Each row below holds a small network's activations on one input, seen along a few directions.
In each table, some parts of the input vary, and every possible input appears once, in random order.
Descriptions start from the smaller parts, as in this example, which fits no table here: one of 5 places around a ring, together with either a single point or one of 9 places around a ring or (one of 3 separate values, together with one of 4 places along a line).
Shared parts are said once, and a part with two or three values counts as separate values.

Other details of the inputs shift rows strongly along two fixed directions, in all tables alike. That doesn't count.

Rows:
row 1: 8,-8,14,20,-10,-3,-19,20,-4,-14,-19
row 2: -36,10,22,16,-27,11,32,16,-2,-5,-1
row 3: 7,13,1,14,22,12,-5,-7,-11,7,-11
row 4: -25,12,4,6,-3,9,33,9,-6,3,22
row 5: 24,8,-2,6,8,-16,-15,-8,-5,10,6
row 6: 0,-8,8,16,-8,-4,-26,17,-10,-10,-8
row 7: -17,5,12,-10,-47,10,18,28,-5,-17,1
row 8: 27,-3,-2,-2,10,-3,-21,3,-11,-4,6
row 9: 19,-11,-18,-11,4,-3,-28,-54,6,8,-4
row 10: -4,-1,2,-3,16,-2,-21,3,9,-3,-21
row 11: 18,-7,-6,7,13,-3,-15,8,-7,-7,6
row 12: 13,-1,2,2,31,-9,-11,9,16,-2,-4
row 13: 32,-14,-24,-23,17,10,-18,-32,1,-6,8
row 14: 0,-5,-1,-3,-15,3,33,20,5,-19,14
row 15: -3,9,10,5,2,16,-26,-20,-11,8,-14
row 16: 8,-2,16,7,-14,-4,-29,17,-16,-7,-9
row 17: -12,0,8,19,12,7,-24,-15,-10,8,-6
row 18: -23,5,6,-25,-16,4,10,12,12,-6,3
row 19: 16,-29,-6,11,-8,-2,-6,23,-8,35,-38
row 20: -12,16,4,14,-23,-15,33,29,0,0,18
row 21: 9,13,5,5,26,-6,-13,26,5,-1,-16
row 22: 6,13,16,28,15,5,-3,10,-7,5,-7
row 23: 34,-28,-17,2,12,-1,4,19,-6,38,-22
row 24: -32,7,5,1,-17,19,27,-8,-5,-4,-3
row 25: -9,-6,4,2,18,-8,-27,4,8,0,-6
row 26: -3,2,19,15,10,-10,-22,26,11,-3,-21
row 27: 7,0,-3,14,-5,-9,-15,-15,-1,3,-20
row 28: 0,6,-3,6,-14,-11,34,6,10,-3,13
row 29: -31,0,6,-27,-14,-2,20,7,10,-7,17
row 30: 6,1,-2,1,33,-10,-16,10,8,2,5
row 31: 13,7,4,-9,27,-10,-19,8,3,4,5
row 32: 16,10,0,-12,22,-2,-20,9,8,3,-4
row 33: -2,12,-9,1,-15,-5,35,5,4,-2,7
row 34: 4,-45,-49,-46,13,19,8,-86,15,-15,16
row 35: 6,13,9,6,18,5,-11,-8,-16,12,7
row 36: -21,14,17,5,-42,-14,20,19,-5,0,7
row 37: -1,2,-7,-7,-15,8,31,20,-2,-17,6
row 38: -34,10,16,-5,-21,11,21,-4,-11,2,13
row 39: -31,-33,-44,-42,-16,2,50,-76,23,-5,46
row 40: 15,-20,-16,5,12,-10,-18,-50,13,3,-5
row 41: -16,21,6,-8,-13,17,31,5,-7,2,15
row 42: 27,13,-5,4,2,-8,-14,-6,-1,8,-3
Description of these inputs: one of 2 separate values, together with either a single point or (one of 4 separate values, together with one of 5 places around a ring).
The inputs of row 6 and row 11 match in every part but the choice among 2 separate values. If row 10 is changed in the same way as row 6 into row 11, which row does it become?
> row 21
Which other rows does row 24 become when the place on the ring of 5 takes its other values? List them by row number.
> row 2, row 15, row 17, row 38

Rows:
row 43: 55,5,21,61,-4,-27,-78,53,-24,9,-63
row 44: -50,3,0,-34,-48,12,34,-31,6,-26,35
row 45: -24,-8,-7,-5,-1,-2,34,-1,9,8,15
row 46: 26,-26,-18,0,-3,8,-8,-8,-8,7,-19
row 47: -35,48,60,47,-37,9,5,72,-25,-13,-17
row 48: -36,51,53,46,-29,-10,13,90,-13,5,-25
row 49: 43,9,31,50,28,-21,-75,55,-15,31,-63
row 50: -26,10,8,3,-21,1,15,-24,4,-18,18
row 51: 33,-18,-33,-39,24,-15,19,-7,23,-14,32
row 52: 16,-2,-9,11,9,-12,-11,-21,-2,6,9
row 53: 49,-18,-35,-34,53,-2,-5,-8,14,-2,17
row 54: -35,13,-9,-19,-32,2,57,-21,8,-10,36
row 55: 21,-44,-29,-11,14,-1,-16,-28,10,9,-20
row 56: 21,-13,-6,-8,46,21,-87,-75,-16,0,-16
row 57: -31,37,34,30,-43,5,49,79,-21,3,6
row 58: -18,15,-5,-11,-2,17,30,-21,-5,2,16
row 59: 15,-14,-2,14,59,1,-73,-66,6,5,-21
row 60: -49,-5,6,-27,-18,15,7,-25,7,-16,11
row 61: -10,-19,-34,-54,9,-3,67,20,39,-12,40
row 62: 32,-18,-16,-8,19,9,-9,-26,-3,20,-7
row 63: 2,-7,-10,-13,-25,-6,31,-5,6,4,15
The inputs of row 54 and row 48 match in every part but one. If row 43 is changed in the same way as row 54 into row 48, which row does it become?
> row 55
What do these inputs look like to the network?
> one of 3 separate values, together with either a single point or one of 6 places along a line
Which other rows does row 62 become when the place on the line of 6 takes its other values? List them by row number.
> row 46, row 47, row 56, row 57, row 58
Which other rows does row 45 become when the choice among 3 separate values takes its other values? List them by row number.
> row 52, row 57
